These are the activations of a small neural network, seen along a few directions. Each row is one input.
In each table, some parts of the input vary, and every possible input appears once, in random order.
Descriptions start from the smaller parts, as in this example, which fits no table here: values(3) and (point or line(9) or (line(6) and ring(8))).
Shared parts are said once, and a part with two or three values counts as separate values.

Other details of the inputs vary at random and push rows far along two fixed directions, the same in every table; ignore that.

A family of inputs:
r1: [ 31  56  31  66  14 -40   8  38  -7  -6  37 -11  -8]
r2: [ -2  45  43  26  16 -29  16  39 -22  26  52 -22  15]
r3: [ 12 -14 -91  39  42 -31  91 -18 -39  52  17 -16   7]
r4: [-38  -5  31 -35 -33  26 -39   4  -5 -27  -7  12 -16]
r5: [ 55 -37 -75  45  36 -32  59 -46  -5  53   4 -23  61]
r6: [-39   6  24 -23 -16  41 -31  13   0 -45   1  19 -36]
r7: [ -8   4  40 -17 -21  25 -17 -11  40 -44 -41  -7 -38]
r8: [-34  -6  37 -43 -36   5 -12 -11  -6 -34 -14   7 -43]
r9: [ 30  42  60  37  23 -40  29  13  20  18  17 -34  13]
r10: [  26    1 -110   54   69   10   45   21  -29   45   16  -15   32]
r11: [ 11 -90 -81 -12  -2  24  18 -73  17   5 -57  29  24]
r12: [ -17  -62 -107  -16   13   51   -5  -13  -10   15  -52   30   15]
r13: [ 12  26  53   8   2 -64  25   6 -28  18  57 -29  17]
r14: [-12  -7  34  -4 -42   1 -41   3  12 -37 -32  35 -25]
r15: [-25 -24  36 -43 -40  18 -49  -7  -9 -29  10  20   5]
r16: [-12 -15  37 -30 -24  23 -52   0  24 -25 -23   6  -4]
r17: [  1 -81 -84  -8   1  24  24 -65  22   7 -67  23  14]
r18: [   3  -65 -101  -31  -19   22   13  -65    0   12  -35   37   10]
r19: [  6  33  44  19   6 -38   3  28 -25  24  61 -27  34]
r20: [-38 -20  38 -39 -33  18 -39   2  -3 -24   0  25  -3]
r21: [-16   7  27 -19 -15  40 -40  14  28 -34 -30  -4 -35]
r22: [  1 -66 -90  -4   0  32  25 -62  20   5 -74   9   1]
r23: [-18  -2  37 -47 -37   3 -26 -17  23 -22 -12  32 -16]
r24: [ -32  -56 -108  -12   -6   49   16  -29  -20   12  -41   19   -6]
r25: [-19 -11  26 -40 -22  29 -62  21   4 -28 -14  13   5]
r26: [-39   7  23 -28 -29  37 -31  15  -1 -35  -7   6 -36]
r27: [ -13  -50 -102  -24   -8   28   27  -53    7   18  -52   39   -9]
r28: [  6 -82 -96 -15   0  39  -9 -47   3  11 -45  21  25]
r29: [ -4 -18  50 -28 -30   8 -29 -26  36 -35 -34   2  -7]
r30: [ 22  45  48  35  30 -26   5  39   7  28  29 -31  17]
r31: [-25 -84 -89 -30 -11   9  33 -59 -22   9 -36  34  -1]
r32: [ 28  59  33  44  37 -12   1  39   6   6  39 -43   2]
r33: [ 32  -9 -95  54  52  -5  51  -3 -11  65  -5 -31  34]
r34: [-20  15  12 -24  -5  52 -54  33   6 -48 -13   6 -29]
r35: [ -5 -29  45 -34 -22  19 -54  -6  22 -25 -13  22   8]
r36: [ 19  12  60   5   4 -67  22   0 -30  18  66 -13  29]
r37: [ -1  51  38  30  19 -23  19  43 -20  19  54 -25   5]
r38: [ 43  21  49  46  -6 -65  -6  19 -14  12  46   2  36]
r39: [ 21  66  37  18   7 -40  24  20   2  26  38 -26   0]
r40: [  13    1 -108   54   49    2   60   -1  -39   44   30  -23   20]
r41: [ 15  56  31  30  35 -13  -1  64 -11  18  40 -27  15]
r42: [-15 -20  43 -30 -19  21 -49   1  26 -23 -23  16  -2]
r43: [ 24  60  40  15   5 -46  19  13   1  28  41 -24   9]
r44: [-23  12  16 -29 -13  46 -50  35   7 -36 -21   4 -26]
r45: [-24   6  21 -32 -16  41 -54  31   5 -29 -23   7 -16]
r46: [-27   1  26 -32 -12  38 -50  33   7 -26 -23  18 -14]
r47: [  0 -69 -96 -31 -14  20  16 -64   3  15 -34  47  12]
r48: [-19  25  22 -36 -33  23 -18  -3  24 -32 -19  12 -49]
r49: [-38 -10  42 -42 -31   3  -8  -9  -4 -32 -13  18 -41]
r50: [-31   3  28 -34 -24  16 -13  -9  -6 -54  -3   6 -55]
r51: [ 24  39  51  32  28 -31   1  32   6  29  31 -29  26]
r52: [-32 -12  40 -46 -37  -1 -17 -17  -8 -33 -11  10 -33]
r53: [ 37 -34 -92  34  49 -15  30   3 -35  63  25  -3  75]
r54: [ 27  44  46  32  24 -29  -3  31   4  27  31 -39  24]
r55: [ 15  -9 -95  39  37 -30  87 -19 -41  50  18 -28   6]
r56: [  -5  -53 -112   24  -11   29   17  -26   -2   -5  -64   39  -25]
r57: [-41  -9  36 -35 -29  24 -35   6  -2 -24  -7  22 -14]
r58: [ 36  55  45  46  30 -26  24  13  18  -4  28 -47  -1]
r59: [ 30  48  54  41  26 -34  32  17  22  10  19 -38   3]
r60: [ -9 -20  29 -44 -25  28 -68  14  -1 -30  -4  18  15]
r61: [ -8   3  40 -12  -9  29 -17 -13  41 -53 -32   6 -38]
r62: [ -26  -59 -105  -14    6   32   41  -48  -20  -12  -35   28  -34]
r63: [-19   3  32 -19 -10  38 -36  15  30 -31 -30   7 -33]
r64: [ 25  75  27  27  18 -29  23  21   2   7  49 -28 -13]
r65: [ 18  62  42  18  11 -43  28  21   4  29  39 -16   2]
r66: [ 22  71  32  27  23 -31  27  22   5  10  50 -17 -11]
r67: [  6  32  55  12  11 -60  33  12 -26  21  50 -21   8]
r68: [ 19  33  42  19  26 -31 -13  50 -15  26  47 -18  46]
r69: [ -9 -12  53 -24 -21  12 -21 -21  39 -32 -41  10 -16]
r70: [ 30 -41 -81  24  25 -48  68 -40 -49  55  34 -13  46]
r71: [ 41 -12 -83  57  45 -20  75 -28   1  55 -15 -35  31]
r72: [-28 -29  41 -43 -36  17 -45  -5  -7 -27  10  31   7]
r73: [-14  -1  31  -1 -41   6 -37   9  13 -38 -35  32 -35]
r74: [ 26  50  42  11   1 -52  15   9   0  27  48 -20  20]
r75: [-16   6  28 -14  -2  44 -41  13  29 -43 -22   9 -35]
r76: [ 41 -27 -92  70  24 -46  50 -14 -26  54   4   6  45]
r77: [-22   0  24 -36 -18  35 -58  25   4 -28 -21  10  -6]
r78: [ 19  68  36  22  15 -37  31  25   6  21  41 -19  -8]
Each input here is: line(6) and (point or (values(2) and ring(6))).
- The inputs of r71 and r7 match in every part but the line(6) part. If r46 is changed in the same way as r71 into r7, which row does it become? => r41
- The inputs of r45 and r77 match in every part but the line(6) part. If r30 is changed in the same way as r45 into r77, which row does it become? => r51
- A walk changes only the ring(6) part. It starts at r42 and steps to r17. List the rest of the walk in order. => r23, r31, r20, r68
- Which other rows does r22 become when the values(2) part takes its other values? List them by row number. => r69
- A walk changes only the line(6) part. It starts at r38 and steps to r76. List the rest of the walk in order. => r14, r73, r56, r1
- Which other rows does r49 become when the values(2) part takes its other values? List them by row number. => r8
- List by row number the other rows that have the line(6) part in common with r18. => r5, r11, r15, r28, r35, r36, r38, r47, r53, r60, r70, r72
- A walk changes only the ring(6) part. It starts at r58 and steps to r32. List the rest of the walk in order. => r34, r40, r50, r64
